Each row below holds a small network's activations on one input, seen along a few directions.
Each table varies a few parts of the input and shows all the possible inputs, shuffled.
A made-up example of a description, with smaller parts first: one of 6 places along a line, together with either a single point or one of 9 places around a ring or (one of 3 separate values, together with one of 5 places around a ring).
Shared parts are said once, and a part with two or three values counts as separate values.
In the rows, 128 means zero.

Other details of the inputs vary at random and push rows far along two fixed directions, the same in every table; ignore that.

A family of inputs:
r1: [118  56 145 108  71 126 129  75 113 104 162]
r2: [ 99 167 107 115 118  78  94 219 159  67 102]
r3: [105  59 145  94  87 138 130  43 135  83 189]
r4: [111 166 111 108 137 103  91 179 168  56 113]
r5: [108  51 147 105  79 113 126  51 102 111 171]
r6: [ 65  85  57 129  54 105  91  74 195  46 159]
r7: [184 199 151 138 188 172 143 178 103 214 107]
r8: [158 110 161 135 137 171 163 105  84 196 159]
r9: [162 184  75 176 196 177 127 144 123 221 102]
r10: [148  96 168 118 121 168 153  68 104 186 171]
r11: [181 196 138 152 175 143 123 209 101 175  79]
r12: [150 121 165 123 153 162 147  85  93 204 156]
r13: [133 105 157 137 135 144 165  72  86 165 132]
r14: [115 154 102 124 122  67 108 207 169  56  80]
r15: [163 180 147 155 198 155 141 195  92 211 103]
r16: [147  80 160 137 131 134 167  58  91 174 150]
r17: [131 147 140 147 140 132 145 158 127 128  88]
r18: [ 85 150 107 115  92  71 111 174 164  28  90]
r19: [107  87  73 130  70 141 124  16 141 114 189]
r20: [125 144 120 133 131  93 123 199 165  85  78]
r21: [ 93 152 112 110 152  94  87 180 171  63 108]
Each input here is: one of 3 separate values, together with either a single point or one of 6 places along a line.
Changing only the choice among 3 separate values turns r11 into r1. The same change can be made to r18. Which row results?
> r17
Which other rows agree with r13 in the choice among 3 separate values? List them by row number.
> r5, r9, r12, r15, r16, r21

A family of inputs:
r22: [147 144 136 159 156 129 131 188 112 151  86]
r23: [146 111 158 111 141 154 152  74 122 145 158]
r24: [138 170 122 143 150 114 126 212 145  89  60]
r25: [129 165  64 179 156 161 106 152 151 171 106]
r26: [109  68 137 115  83 104 148  50  98  87 155]
r27: [189 126 164 160 155 173 178  86  42 219 140]
r28: [138  62 149 109  57 126 152  62 109 120 164]
r29: [110  81  66 132  53 144 121  34 160 114 188]
r30: [ 82  74 138  91  83  90 140  46 134  70 184]
r31: [163 162 132 123 147 143 106 184 139 144 121]
r32: [167 182 151 144 187 179 158 173 107 183 102]
r33: [124  82 151 124 121 111 148  88 121 127 122]
r34: [ 88 134 118 107 137 101  95 180 162  76 107]
r35: [154 114 157 118 158 146 140  60  98 165 165]
r36: [143 124  83 164 114 189 136  57 129 170 162]
r37: [156 182 141 130 196 137 136 158 115 168 109]
r38: [123  60 150 114  82 110 159  43 128  82 156]
r39: [ 93 110 138 107  97 105 131  91 119  94 143]
r40: [127  98 150 104 126 149 147  51  87 147 177]
r41: [ 91  40 139 112  74 100 139  58 121  75 152]
r42: [ 70  56 144 100  71 104 128  61 134  80 163]
r43: [139 116 150 122 103 131 147  91  91 171 162]
r44: [119 106 130  97  95 113 120 100 117 121 174]
r45: [154 171 144 141 158 163 142 177 116 160 116]
r46: [178 173 143 131 163 167 135 179 116 187 122]
r47: [125  71 151  97  99 150 129  42 120 103 181]
r48: [190 169 157 156 181 176 166 163  89 195  75]
r49: [171 160 132 150 147 122 143 175  94 171 100]
r50: [ 94 100  69 147 115 128 116  62 173 117 145]
r51: [147 141 133 141 136 115 125 196 123 156  85]
r52: [ 88  78  67 129  66 144 121  22 165  80 173]
r53: [ 95 139 104 105 117  75  61 219 185  62 109]
r54: [ 88  60 150 111  71 117 130  66 119 108 172]
r55: [ 91 150 119 125 132 101  99 212 159  87 105]
r56: [ 97 165 119 121 107  96  97 210 171  57  90]
r57: [160 127 155 136 151 130 165  92  88 170 117]
r58: [167 174  75 186 172 184 127 146 130 237 116]
r59: [114  82 140  99  76 118 145  63 102 131 196]
r60: [ 88 144  49 155 131 127  93 142 182 102 103]
r61: [112 154 119 107 142  93  86 182 190  47 101]
r62: [151 177 131 135 172 138 101 179 113 147 115]
r63: [111 157 105 104 118  78  71 198 161  73 120]
r64: [ 81 136 105 108 101  72  90 217 180  64 112]
r65: [173 106 169 135 140 159 180  70  94 175 127]
r66: [112 163  56 153 134 129 107 131 197  94 106]
r67: [ 78 175  32 144 126  78  79 159 209  51  94]
r68: [ 99 144 110 119  92  79  95 209 171  31  76]
r69: [175 109 168 155 153 174 166 105  64 222 123]
r70: [143 152 140 133 186 149 109 171 126 155 104]
r71: [151 110 152 119 125 165 124  92 111 142 164]
r72: [138 120 151 126 128 153 154  87  80 169 170]
r73: [106 142 119 106 112 113  96 174 162  66 124]
r74: [148  82 160 141 141 133 167  74  99 162 133]
r75: [ 86  76 145  96  78  88 139  40 129  79 171]
r76: [111 144 111 131 102  87 105 203 162  42  84]
r77: [157 196  69 185 174 178 123 137 118 205 113]
r78: [ 98  70 152 100  69 129 146  45 125  87 169]
r79: [175 169 137 145 152 129 143 182  91 187  90]
r80: [100 152 122 113 160  92  98 192 176  85  95]
r81: [116  80 155 102 100 134 159  47 131 107 178]
r82: [132 156 144 137 180 130 139 171 137 154 105]
r83: [145 116 156 134 126 146 146 124 101 194 141]
r84: [ 97  42 146 108  77 111 141  53 113  97 148]
r85: [ 98 159 125 115 123  84 111 185 185  53  86]
r86: [152 149 148 135 194 142 118 154 132 164 110]
r87: [ 75 164 102 105 123  72  96 202 167  38  98]
r88: [187 180 157 151 162 173 155 176 101 217 107]
r89: [185 208 146 153 212 177 137 189  80 224 104]
r90: [ 91  62 156 107  92 107 142  48 133 108 164]
r91: [137  83 151 124  94 130 153  58  75 144 155]
r92: [168 169 141 154 183 122 155 158 102 162  85]
r93: [108 141 120 120 120  87 118 163 131  77  85]
r94: [111  42 139 116  59 100 137  71 116 107 167]
r95: [139 107 154 109 129 166 148  77 109 141 159]
r96: [168 140 169 147 152 177 168  86  56 226 150]
r97: [ 73 174  28 143 118  92  76 166 195  51  93]
r98: [181 155 139 150 141 142 150 180 110 165  98]
r99: [120 120  61 145  92 137 119  66 137 149 168]
r100: [ 94 147 107 102  88  82  97 208 185  46 117]
r101: [ 97 150 116 117 138 103  85 208 161  87 105]
r102: [193 194 153 150 224 183 138 159  77 224 105]
r103: [162 106 159 124 143 170 147  99  88 215 167]
r104: [157 161 143 145 187 159 107 183 115 179 111]
r105: [ 69 144 109 110 127  80  94 211 179  48  92]
Describe the family of inputs behind these rows.
> one of 3 separate values, together with one of 4 places along a line, together with either a single point or one of 6 places along a line
Changing only the place on the line of 4 turns r103 into r101. The same change can be made to r58. Which row results?
> r25
Changing only the place on the line of 4 turns r49 into r27. The same change can be made to r100. Which row results?
> r45
Changing only the place on the line of 4 turns r52 into r29. The same change can be made to r87. Which row results?
> r59
Which other rows agree with r37 in the place on the line of 4 and the choice among 3 separate values? List them by row number.
> r30, r35, r57, r67, r75, r92
Start at r70 and move only the place on the line of 6, one step at a time. The first step leads to r34. Which rows follow, in order?
> r105, r42, r84, r41
Which other rows does r88 become when the choice among 3 separate values takes its other values? List them by row number.
> r43, r83
